Each row below holds a small network's activations on one input, seen along a few directions.
In each table, some parts of the input vary, and every possible input appears once, in random order.
Descriptions start from the smaller parts, as in this example, which fits no table here: one of 2 separate values, together with either a single point or one of 11 places along a line or (one of 4 places along a line, together with one of 5 places around a ring).
Shared parts are said once, and a part with two or three values counts as separate values.
In the rows, zero is written as 128.

Other details of the inputs vary at random and push rows far along two fixed directions, the same in every table; ignore that.

Table:
row 1: [140 162 145 131 119 102  39 164  22 208 161 134 146 132]
row 2: [113 142 161  76 150 149 142 109 175 104 150 107 137 152]
row 3: [136 133 143 150 150 129  44 154  61 159 143 132 160 132]
row 4: [125 133 123 126 130 144 131 142 175 100 115 124 100 115]
row 5: [143 113  79 194  88 120 112 158 135  64 106 127  65  33]
row 6: [152 110  73 175 115  90 105 106 104 119  72 112 114 104]
row 7: [135 151 125 112 107 131  97 129 105 157 153 133 109 118]
row 8: [136 125 130 149 136 110 113 159 121  82 122 112 140 110]
row 9: [120 136 152 141 136 106  89 158 106 150 132 139 122 146]
row 10: [126 132 143  85 136 144 183 122 163 131 138 145 113 196]
row 11: [153 113 101 144 105 112 153 107 132 124  87 107 106 122]
row 12: [114 128 123 185  96  77  58 169  46 164 141 153 128  78]
row 13: [155 120 103 142 129 143 113 141 107 115 129 142 139 136]
row 14: [152 135  94 148  96  98  91 151 145  77 120 124 127  85]
row 15: [139 153 163 105 116 102  94 109  84 209 122 110 142 164]
row 16: [116 138 138 100 152 141 131 152 147 150 132 140 148 124]
row 17: [135 153 123 108 120 132 101 142 148 143 131 136 122 138]
row 18: [130  85  59 211 104  89 126 125 125  87  54 114 115  48]
row 19: [131 140 145 110 116 118 122 128  82 169 162 145 112 159]
row 20: [105 137 156 141 125  74  62 154  79 157 153 138 177 126]
row 21: [125 108 104 165 128 139 116 147 113 107 120 146 153  98]
row 22: [127 148 157  74 144 174 149  79 143 161 177 147 145 212]
row 23: [121 162 172  60 138 140 154  92 152 145 178 127 154 209]
row 24: [121 126 135 158 102  92 107 128 103 164  94 116 139  97]
row 25: [156 110  81 171 103  92 112 120 107 124  78 106 111  98]
row 26: [150  99 102 135 152 168 157 130 166  69 120 133 111  99]
row 27: [110 138 119 144 100 123  92 144 105 147 142 139 123  75]
row 28: [131 129 120  96 108 171 239  87 184  92 150 140  75 164]
row 29: [143 128 132 187 107  73  42 146  61 170  92 101 125  84]
row 30: [143 111 121 168 104 107 146 123 137 106  76 102  93  94]
row 31: [116 124 141 103 126 178 235  90 186  85 149 129  72 155]
row 32: [105 139 123 126 120 133 117 147 161 130 123 138 132 108]
row 33: [134 105  99 137 140 154 138 135 148 100 126 148 143  88]
row 34: [143 145 105 159  99 108 107 151 138 122 123 149 109 127]
row 35: [111 127 116 130 114 120 130 135 168  82 127 124 145  90]
row 36: [104 144 171  47 162 174 176 109 130 180 174 132 142 157]
row 37: [115 115 139 104 164 140 160  65 135 143 101  96 124 168]
row 38: [111 123 179  78 170 170 149  93 129 152 169 139 141 206]
row 39: [108 128 118 146  99 137 171 120 143 112 143 146 103 106]
row 40: [107 138 133 144 112 104 119 131 141 109 146 135 156 116]
row 41: [132 111 116 178 106 106 123 154  97 102 127 139  80  90]
row 42: [112 124 120 151 118 143 124 114 138 122 146 156 146 124]
row 43: [135  95 105 148 130 128 175  98 153  94  76  92  97 112]
row 44: [124  98  77 209  92  89 134 181 148  67  87 156 102  63]
row 45: [105 134 167 104 133 121 130 100 107 198 118 107 155 150]
row 46: [134 117 120 146 126 144 160 148 115  96 126 121  91 107]
row 47: [106 108 117  92 137 196 208  87 212  81 136 140 126 136]
row 48: [128 129 151  76 136 130 183 109 158 106 154 131 136 190]
row 49: [132 125 119 166 112 106 132 136 158  59 127 123 116 105]
row 50: [111  93 119 127 133 159 194 108 166  87 134 155 128 142]
row 51: [118 133 174  93 151 133 129  88 109 189 122  92 137 174]
row 52: [118 126 147  84 157 188 151  92 173 116 151 126 125 159]
row 53: [141 148 146  99 139 116 107 146 102 137 148 120 166 163]
row 54: [101 147 161 100 151 138 122 152 116 175 140 135 165 163]
row 55: [133 136 157  85 166 138 133 133 147 112 148 111 149 137]
row 56: [141 105  98 116 133 135 187  75 153 114  89 104 109 152]
row 57: [ 95 128 151  96 163 128 128  69 107 192 115 109 165 170]
row 58: [118 117 119 140 127 118 156 152 145  76 119 123 154 108]
row 59: [110 154 155 141 125 105  45 167  26 210 159 136 164 112]
row 60: [118 148 147 138 130 127 113 139 143 135 136 136 116 147]
row 61: [120 129 151 111 147 172 153  91 156 119 158 138 126 173]
row 62: [147  88  69 210 114  92 115 124 121  79  55 100  93  60]
row 63: [145 130 105 122 120 152 105 117 142 118 139 141 128 126]
row 64: [150 104 102 138 118 140 154 120 139  94 134 155 114 147]
row 65: [113 127 101 175  99 115 142 152 165  96 111 152 115  96]
row 66: [124 160 164 141 148 103  22 182  54 196 139 127 158 140]
row 67: [153 129 107  93 141 156 185 142 186  98 119 137 107 137]
row 68: [157 130 119  98 150 158 116 125 127 137 148 143 145 141]
row 69: [148 141 131  81 138 153 154 127 122 148 156 132 112 136]
row 70: [145 151 150 135 110  78  38 129  44 224 120 108 151 138]
row 71: [120 150 178  52 184 170 149 127 155 164 153 122 136 182]
row 72: [121 118 127  92 148 146 189 128 187  78 133 124 149 116]
row 73: [151 143 134  84 146 126 123 138 137 121 149 124 154 139]
row 74: [162 112  65 177 104 120 159 180 157  54  82 139  93  93]
row 75: [134 153 160 111 150 127  62 151  63 190 164 124 131 112]
row 76: [106 132 146 132 136  98  73 109  71 209 112 107 169 128]
row 77: [109 119 140 119 129 123 148  98 125 166 104 107 144 134]
row 78: [133 107 122 160 122  98 141 148 146  56 121 125 113 110]
Each input here is: one of 3 separate values, together with either one of 6 places along a line or (one of 4 separate values, together with one of 5 places around a ring).
The inputs of row 26 and row 33 match in every part but the choice among 3 separate values. If row 2 is changed in the same way as row 26 into row 33, which row does it become? -> row 35
The inputs of row 34 and row 65 match in every part but the choice among 3 separate values. If row 63 is changed in the same way as row 34 into row 65, which row does it become? -> row 47
Change only the choice among 4 separate values in row 67. List by row number the other rows that result. -> row 68, row 69, row 73
Change only the choice among 3 separate values in row 8. List by row number the other rows that result. -> row 53, row 58
Start at row 24 and move only the place on the line of 6, one step at a time. The first step leads to row 45. Which rows follow, in order? -> row 77, row 76, row 18, row 57

Table:
row 79: [121 156 181  73 160 168 121 116  98 178 188 136 133 185]
row 80: [148 145 131 156 118  77  25 157  59 171 119 116 161  92]
row 81: [141 104  85 168 130 114 126 139 154  79  86 111 127  72]
row 82: [138 114  84 194  97  97 112 147 126  90  80 122 104  77]
row 83: [148 109  87 165 111 106 138 142 141  79  91 110 117  81]
row 84: [134 100  96 186 102  98 146 134 135  82  91 122 123  82]
row 85: [149 104  80 172 102 128 141 133 125  96  99 128  86  83]
row 86: [107 140 180  91 138 123 127  96 100 203 152 126 141 188]
row 87: [107 140 171  80 146 155 132  88  91 205 157 129 139 189]
row 88: [159 119  80 177 101 115 117 157 150  65 110 145 110 100]
row 89: [116 150 171  72 147 130 121 100 103 199 152 118 135 187]
row 90: [153 141 127 155 114 105  33 148  50 189 129 130 130 100]
row 91: [ 98 142 170  79 173 139 110  97 116 185 141 112 178 173]
row 92: [111 144 168  74 150 158 131  91  93 205 157 125 137 190]
row 93: [131 113 124  84 135 159 231  92 190  98 118 113  87 164]
row 94: [134 126  92 171  87 110 135 151 148  79 131 150  92  73]
row 95: [109 131 136  94 123 171 210 107 206  84 146 135 109 150]
row 96: [106 100 134 107 155 161 218  83 195  93 110 116 137 148]
row 97: [158 111  79 171 105 110 121 158 143  58 114 141 126  93]
row 98: [101 150 177  88 145 134 119  97 107 194 142 118 153 189]
row 99: [121 159 155 113 131 111  85 161  87 186 162 149 141 140]
row 100: [138 123  90 187  98 106 113 188 136  84 104 146 110  68]
row 101: [140 137 129 154 138  91  25 150  81 164 113 118 168  87]
row 102: [128 100  83 197 118  98 107 140 131  81  80 125 132  59]
row 103: [125 160 169 126 138 114  50 155  82 168 162 129 147 146]
row 104: [137 155 154  74 150 164 115 111 104 180 181 149 145 195]
row 105: [136 121 133  89 137 165 212  95 195  96 107 111 104 157]
row 106: [106 143 157 113 151 121  58 166  95 175 151 143 179 125]
row 107: [134 149 128 168 114  81  24 154  63 178 116 118 145 104]
row 108: [109 136 176  90 143 151 133  89  93 209 159 129 143 187]
row 109: [138 114  88 181 101 101 118 188 129  75 108 143 125  61]
row 110: [135 110 118  92 136 180 221  91 173 107 123 117  89 156]
row 111: [119 113 126  94 131 153 225  88 177 102 116 121  90 164]
row 112: [159 112  91 164 100 106 135 140 138  91  92 125  85  84]
row 113: [144 124 117  89 133 162 211 106 189  83 144 144 100 175]
row 114: [143 109  87 168 110 104 138 139 138  78  90 114 117  80]
row 115: [113 110 138 111 130 157 225  87 189 102 111 118 111 165]
row 116: [117 155 173  76 152 139 114 106 116 194 145 106 150 188]
row 117: [150 103  75 179 118 114  95 161 149  59 107 147 135  78]
row 118: [138 106  85 194  89  87 122 141 115  95  90 134  90  77]
row 119: [115 151 186  76 159 140 111 129 108 159 176 122 161 178]
row 120: [123 158 152 112 136 136  83 156  74 196 169 152 144 138]
row 121: [126 137 143 161 141  96  10 176  72 144 145 133 164  92]
row 122: [ 99 114 134  86 143 178 200 107 211  76 144 136 132 136]
row 123: [117 127 124  93 123 187 219  99 185  93 159 148  95 140]
row 124: [140 152 141 162 119  85  31 174  58 157 155 140 126 107]
row 125: [117 144 149 123 156 106  48 129  85 185 131 114 178 126]
row 126: [113 109 131  97 138 153 226  86 179  90 113 115 124 156]
row 127: [139 108  82 188 102  91 118 146 119  82  85 119 120  69]
row 128: [109 122 135  87 126 166 215 109 198  77 150 132 125 143]
Describe the family of inputs behind these rows. -> one of 5 places along a line, together with either one of 4 separate values or one of 6 places along a line
The inputs of row 93 and row 81 match in every part but the place on the line of 5. If row 113 is changed in the same way as row 93 into row 81, which row does it become? -> row 117
The inputs of row 92 and row 127 match in every part but the place on the line of 5. If row 123 is changed in the same way as row 92 into row 127, which row does it become? -> row 128
Start at row 86 and move only the place on the line of 6, one step at a time. The first step leads to row 118. Which rows follow, in order? -> row 111, row 89, row 93, row 112
Change only the place on the line of 6 in row 84. List by row number the other rows that result. -> row 80, row 83, row 114, row 126, row 127
Change only the place on the line of 5 in row 99. List by row number the other rows that result. -> row 100, row 106, row 109, row 120
Change only the choice among 4 separate values in row 103. List by row number the other rows that result. -> row 88, row 95, row 100

Table:
row 129: [146 114 110 132 132 125 151 113 115 127 112 125 114 146]
row 130: [103 116 124 184  92  87 104 132  99 145 111 133 130  98]
row 131: [145 165 140 160 104  83  25 174  53 183 158 149 121  95]
row 132: [ 99 107 104 151 103 139 204 128 186  62 132 156 102 110]
row 133: [132 160 167 122 122  88  47 129  49 233 149 119 132 139]
row 134: [ 99 154 179  41 175 188 161 102 155 178 175 136 168 196]
row 135: [121 140 139 138 137 111  57 132  80 200 117 123 168 114]
row 136: [132 140 138 158 138  76  20 147  70 172 109 111 158 118]
row 137: [129 165 147 144 119  73  20 178  73 157 145 127 180 114]
row 138: [108 140 172  44 149 169 190  84 135 184 141 112 117 208]
row 139: [139 106  75 224 104 102  70 191 100  69 110 140 119  18]
row 140: [142 101 102 136 133 147 194 140 213  24 102 134  98 112]
row 141: [171 108  65 200  83 126 122 156 144  48 105 148  86  65]
row 142: [140  95  80 134 125 151 191 129 206  30 115 134 107  94]
row 143: [137 120 113 160 109  86 121 140 135  96  88 102 139 101]
row 144: [156 100  84 140 120 153 210 135 179  43 124 147  86 125]
row 145: [ 99 124 168  74 167 170 177  82 133 156 136 107 148 164]
row 146: [113 131 160  59 166 148 147  76 140 163 134 113 159 176]
row 147: [143 115 106 124 125 159 182  81 159 106 113 114  99 153]
row 148: [106 159 186  35 155 179 164 111 137 186 185 130 128 216]
The inputs of row 146 and row 142 match in every part but one. If row 143 is changed in the same way as row 146 into row 142, which row does it become? -> row 137
Describe the family of inputs behind these rows. -> one of 2 separate values, together with either a single point or one of 4 places along a line or one of 5 places along a line
Change only the place on the line of 4 in row 147. List by row number the other rows that result. -> row 129, row 133, row 138
